Each row below holds a small network's activations on one record, seen along a few directions.
After each row come some of the record's fields: H, L, W, C.
Other fields move the rows too, some of them a lot.
In the rows, 500 means zero.
Strong random noise was added to every row along 15 fixed directions; ignore it. To show where, here is one row again and again, with new noise each time:
[707 311 721 731 335 302 689 400 548 516 530 520 559 699 629 423 346 474
 201 418 533 507 478 460 657 305 640 384 627 458 778 610 550 567 346]
[687 667 478 550 447 543 526 515 388 489 342 419 400 613 737 440 505 187
 441 539 464 501 447 725 455 619 759 830 384 732 409 409 437 475 341]
[582 230 718 422 606 560 445 270 500 356 519 375 604 643 499 475 600 574
 743 263 445 269 493 522 544 377 588 424 390 508 447 614 746 493 299]
[328 425 364 275 320 477 551 373 260 588 564 646 480 212 167 618 460 606
 576 494 206 640 381 419 585 253 497 291 465 355 284 662 562 229 742]
[380 455 453 252 601 526 541 190 264 717 379 527 376 616 428 450 240 700
 320 334 340 368 637 763 408 204 486 218 240 633 513 337 357 321 415]
[626 524 472 656 503 462 550 507 467 650 437 604 632 692 620 687 268 488
 390 296 685 574 601 432 460 594 340 559 418 703 669 516 555 620 532]
[489 542 464 709 315 316 548 584 318 547 526 471 499 453 584 687 298 390
 429 280 636 449 672 483 623 375 603 665 346 549 669 732 424 434 604]
[775 364 594 669 456 584 542 616 273 537 494 477 690 479 701 551 294 565
 555 287 543 301 601 311 541 569 617 619 386 742 617 740 597 483 373]
[523 709 618 627 460 420 142 397 498 341 835 205 471 859 572 737 884 411
 627 180 691 452 548 512 516 393 563 501 296 499 410 702 614 532 534]
[432 586 579 381 329 463 450 597 555 413 553 455 420 577 519 595 619 385
 420 380 538 549 517 547 690 477 657 611 553 346 504 409 563 424 593]
[274 406 612 398 589 385 668 681 385 507 624 697 583 534 612 676 298 557
 222 262 733 182 508 597 748 565 452 538 595 505 355 256 139 476 389]
[429 519 631 617 394 604 417 617 574 287 407 341 483 562 584 555 341 780
 588 282 824 258 629 594 610 500 722 615 306 447 548 626 470 507 289]
[369 508 498 487 541 259 479 269 579 493 575 448 411 644 358 572 646 530
 467 397 554 554 528 600 549 281 423 319 447 289 422 452 420 555 580]
[639 468 498 380 566 645 603 298 483 341 343 265 338 596 559 335 446 386
 644 571 614 455 370 605 530 479 555 590 397 487 328 215 572 456 281]
[541 347 417 484 502 458 656 304 516 615 215 511 464 533 215 601 189 667
 571 387 598 603 612 381 586 287 295 363 325 462 561 526 671 437 599]
[546 580 508 435 380 689 468 505 436 471 345 587 485 530 687 332 415 450
 421 604 260 499 395 759 344 596 810 617 444 713 492 535 485 388 279]
[586 513 592 564 432 564 374 680 442 497 483 389 501 540 458 537 421 895
 469 319 594 301 727 317 611 417 632 380 336 508 545 710 461 377 454]

[425 467 589 508 306 541 553 442 595 546 436 604 443 596 273 553 269 805
 240 481 500 608 483 476 616 247 523 220 515 438 565 581 558 354 477] => (H h4; L l1; W w2; C c4)
[312 301 669 329 673 464 624 492 639 246 474 488 425 631 402 412 406 487
 498 558 707 151 309 584 744 443 418 434 592 426 238 331 324 346 227] => (H h2; L l2; W w1; C c5)
[347 616 383 570 426 659 439 450 416 291 855 352 507 377 753 517 432 449
 646 524 758 571 408 473 355 548 391 536 505 407 597 419 509 562 509] => (H h5; L l1; W w2; C c4)
[268 392 532 574 570 511 241 552 513 351 657 467 624 404 528 415 578 727
 704 372 465 210 667 531 336 441 539 330 403 419 636 825 423 486 441] => (H h6; L l2; W w2; C c2)
[500 719 599 642 371 574 268 471 671 519 460 636 508 931 494 615 461 594
 246 508 440 645 425 639 349 455 583 394 383 836 540 792 560 389 359] => (H h5; L l2; W w1; C c4)
[652 375 636 626 532 362 591 571 658 616 304 562 557 538 581 343 575 506
 327 496 378 470 670 595 511 545 673 555 633 455 751 471 473 717 425] => (H h6; L l1; W w2; C c6)
[450 583 481 452 522 491 440 701 602 586 444 555 453 540 314 584 556 562
 383 510 545 534 599 398 584 546 388 454 569 475 477 451 474 447 642] => (H h6; L l1; W w1; C c6)
[482 629 409 460 241 644 530 276 312 661 517 674 505 409 482 485 443 557
 399 617 243 802 180 739 298 479 642 366 510 564 397 540 541 545 487] => (H h1; L l2; W w2; C c1)
[771 568 452 722 518 484 684 729 306 374 429 227 360 377 570 584 353 382
 576 567 831 331 540 248 785 520 588 872 337 622 210 490 316 353 394] => (H h5; L l1; W w2; C c4)
[442 564 469 307 672 460 431 368 667 483 553 498 494 666 469 598 748 341
 604 485 523 659 457 522 456 603 269 528 554 451 398 247 615 602 634] => (H h5; L l1; W w2; C c4)
[670 418 490 377 686 576 626 574 381 683 349 602 592 383 543 520 473 513
 514 494 342 451 572 434 497 678 484 667 496 702 396 340 504 539 493] => (H h5; L l1; W w2; C c4)
[770 534 391 543 614 578 451 530 360 647 351 526 501 546 479 348 458 530
 488 669 253 484 541 342 327 532 475 415 364 824 415 654 462 329 433] => (H h1; L l1; W w1; C c6)
[387 671 470 424 405 437 436 612 478 567 648 461 369 435 548 488 548 570
 280 537 413 561 682 480 535 389 584 450 530 420 674 467 361 387 663] => (H h5; L l1; W w2; C c4)
[669 609 547 671 378 627 384 476 253 481 663 418 543 573 584 599 521 396
 576 467 450 449 317 472 452 478 645 582 348 828 353 859 593 390 387] => (H h2; L l1; W w2; C c5)
[539 687 510 508 437 564 298 370 573 646 563 540 520 746 487 619 673 505
 417 424 382 757 509 588 320 493 470 401 449 623 613 564 712 599 624] => (H h2; L l2; W w2; C c5)
[505 370 600 499 221 361 624 419 372 537 509 627 569 401 512 529 465 452
 426 386 288 543 393 591 645 350 775 497 552 375 552 693 572 462 519] => (H h3; L l2; W w2; C c3)
[489 312 544 623 654 404 655 187 565 458 129 421 495 513 459 498 363 629
 724 324 629 336 600 825 478 394 598 623 210 465 425 493 475 715 265] => (H h4; L l2; W w2; C c6)
[812 523 564 700 436 712 367 263 413 528 325 285 495 620 525 379 499 649
 686 468 413 494 456 611 285 440 740 477 229 722 519 773 736 588 246] => (H h6; L l1; W w1; C c6)
[550 352 397 417 472 572 519 241 524 389 477 411 396 291 411  67 488 622
 639 897  92 626 430 391 297 228 564 189 507 372 611 671 593 270 440] => (H h5; L l1; W w2; C c4)
[672 396 512 327 502 640 513 468 391 598 546 511 570 449 573 340 514 608
 493 526 327 541 481 352 434 543 481 313 602 448 598 341 623 505 515] => (H h3; L l2; W w2; C c6)
[311 650 547 587 550 421 309 834 389 536 906 727 706 451 876 453 629 569
 238 495 406 244 534 583 315 766 587 447 677 637 591 615  30 592 431] => (H h4; L l1; W w2; C c6)
[152 608 517 291 366 572 381 495 741 419 334 586 402 398 403 405 616 652
 544 588 358 563 475 897 427 543 743 523 550 279 549 467 485 554 495] => (H h3; L l1; W w1; C c6)
[339 632 462 461 415 448 371 438 448 443 541 416 397 361 740 281 667 484
 494 512 287 435 628 889 297 458 861 563 418 355 659 483 289 558 459] => (H h4; L l2; W w2; C c1)
[324 350 519 138 690 503 494 359 395 570 691 554 515 563 591 435 532 235
 430 384 278 381 583 584 444 406 326 397 590 556 693 246 564 359 598] => (H h1; L l2; W w2; C c1)
[418 329 532 823 654 149 838 289 483 491 604 636 516 663 568 492 218 355
 176 580 762 367 304 641 566 306 282 359 583 559 410 456  87 593 237] => (H h2; L l2; W w2; C c6)
[506 434 597 628 553 369 521 475 590 541 622 685 672 745 637 579 511 347
 288 387 527 523 456 540 456 568 383 460 645 605 613 508 504 631 447] => (H h6; L l2; W w1; C c6)
[542 543 519 127 589 777 519 527 551 558 360 472 444 498 535 429 517 627
 527 508 486 537 494 540 514 709 486 558 563 459 455  40 627 564 507] => (H h2; L l2; W w2; C c5)
[346 201 686 321 618 193 726 706 782 696 175 768 627 332 375 607 539 621
 387 253 405 406 880 573 806 579 569 695 714 207 760 279 480 761 706] => (H h5; L l1; W w2; C c4)
[821 674 484 607 514 649 403 350 279 661 609 336 515 740 734 480 464 553
 448 411 579 539 464 463 307 567 467 414 340 761 561 453 559 624 397] => (H h3; L l1; W w2; C c6)
[609 515 485 568 609 399 501 671 339 806 526 671 678 457 672 536 496 738
 277 326 410 409 770 442 399 653 498 426 502 602 626 464 253 683 559] => (H h1; L l2; W w2; C c6)

Here are new rows. What are their fields?
[513 405 508 717 540 543 494 562 596 326 371 581 656 476 583 446 379 578
 678 570 582 368 428 523 386 643 539 597 436 620 455 784 458 539 264] => (H h3; L l2; W w2; C c6)
[578 419 711 941 409 447 540 466 788 308 483 444 503 700 389 412 344 912
 345 648 752 433 389 410 581 305 578 240 515 474 523 884 423 542 147] => (H h5; L l1; W w1; C c4)
[494 442 670 445 345 595 641 594 174 515 453 506 504 304 648 593 375 397
 468 317 415 205 433 785 710 508 956 858 418 682 365 552 439 420 305] => (H h2; L l1; W w1; C c5)
[400 661 523 722 540 512 298 798 655 339 781 591 677 627 762 593 567 527
 462 511 767 424 487 415 388 805 388 571 610 601 573 643 344 636 452] => (H h2; L l2; W w1; C c5)
[529 341 559 703 661 248 453 534 579 392 647 514 582 351 422 283 864 504
 606 730 227 333 476 395 452 421 588 361 619 407 354 858 293 526 422] => (H h4; L l1; W w2; C c6)
[368 314 615 362 488 662 525 374 598 241 612 406 535 624 679 411 320 306
 613 403 718 385 387 567 530 501 393 500 608 416 738 304 742 486 358] => (H h6; L l2; W w1; C c6)
[411 641 488 369 387 634 485 419 343 711 689 645 511 562 452 667 424 590
 245 423 439 666 364 582 448 470 426 320 556 608 478 374 527 499 587] => (H h4; L l1; W w1; C c5)
[471 592 514 404 464 614 410 358 279 633 667 361 431 559 470 603 502 747
 416 261 607 464 548 576 489 363 499 273 380 429 449 308 473 555 520] => (H h6; L l2; W w1; C c6)
[624 428 556 429 589 413 559 768 629 385 398 455 425 482 478 304 703 282
 481 705 416 379 511 332 703 598 562 626 693 408 398 396 423 372 496] => (H h6; L l2; W w2; C c6)
[520 461 462 283 721 647 404 650 468 396 741 572 594 445 470 501 721 479
 620 651 364 456 389 174 488 656 285 424 644 571 178 411 505 311 553] => (H h5; L l2; W w2; C c4)
[566 554 402 410 569 516 546 501 479 575 648 540 405 616 457 407 371 561
 221 721 462 634 473 211 490 382 228 194 600 566 500 340 393 265 562] => (H h5; L l1; W w2; C c4)
[265 439 244 296 501 650 528 211 251 473 624 480 457 112 684 180 337 503
 680 677 213 533 473 694 138 390 509 356 433 398 702 410 441 426 512] => (H h1; L l2; W w2; C c6)
[356 592 495 429 553 419 335 614 630 484 487 485 430 560 620 404 573 469
 410 492 400 438 798 587 410 482 565 520 468 497 769 492 393 422 574] => (H h5; L l2; W w1; C c4)
[473 418 498 372 660 807 495 491 519 324 344 570 649 424 718 364 419 514
 788 567 475 323 342 698 288 846 564 718 458 692 358 420 551 567 188] => (H h3; L l2; W w1; C c6)
[642 783 322 513 497 440 419 491 505 496 553 245 173 579 226 389 762 405
 438 854 535 710 357 299 540 369 366 304 506 384 166 404 362 322 637] => (H h6; L l2; W w2; C c6)
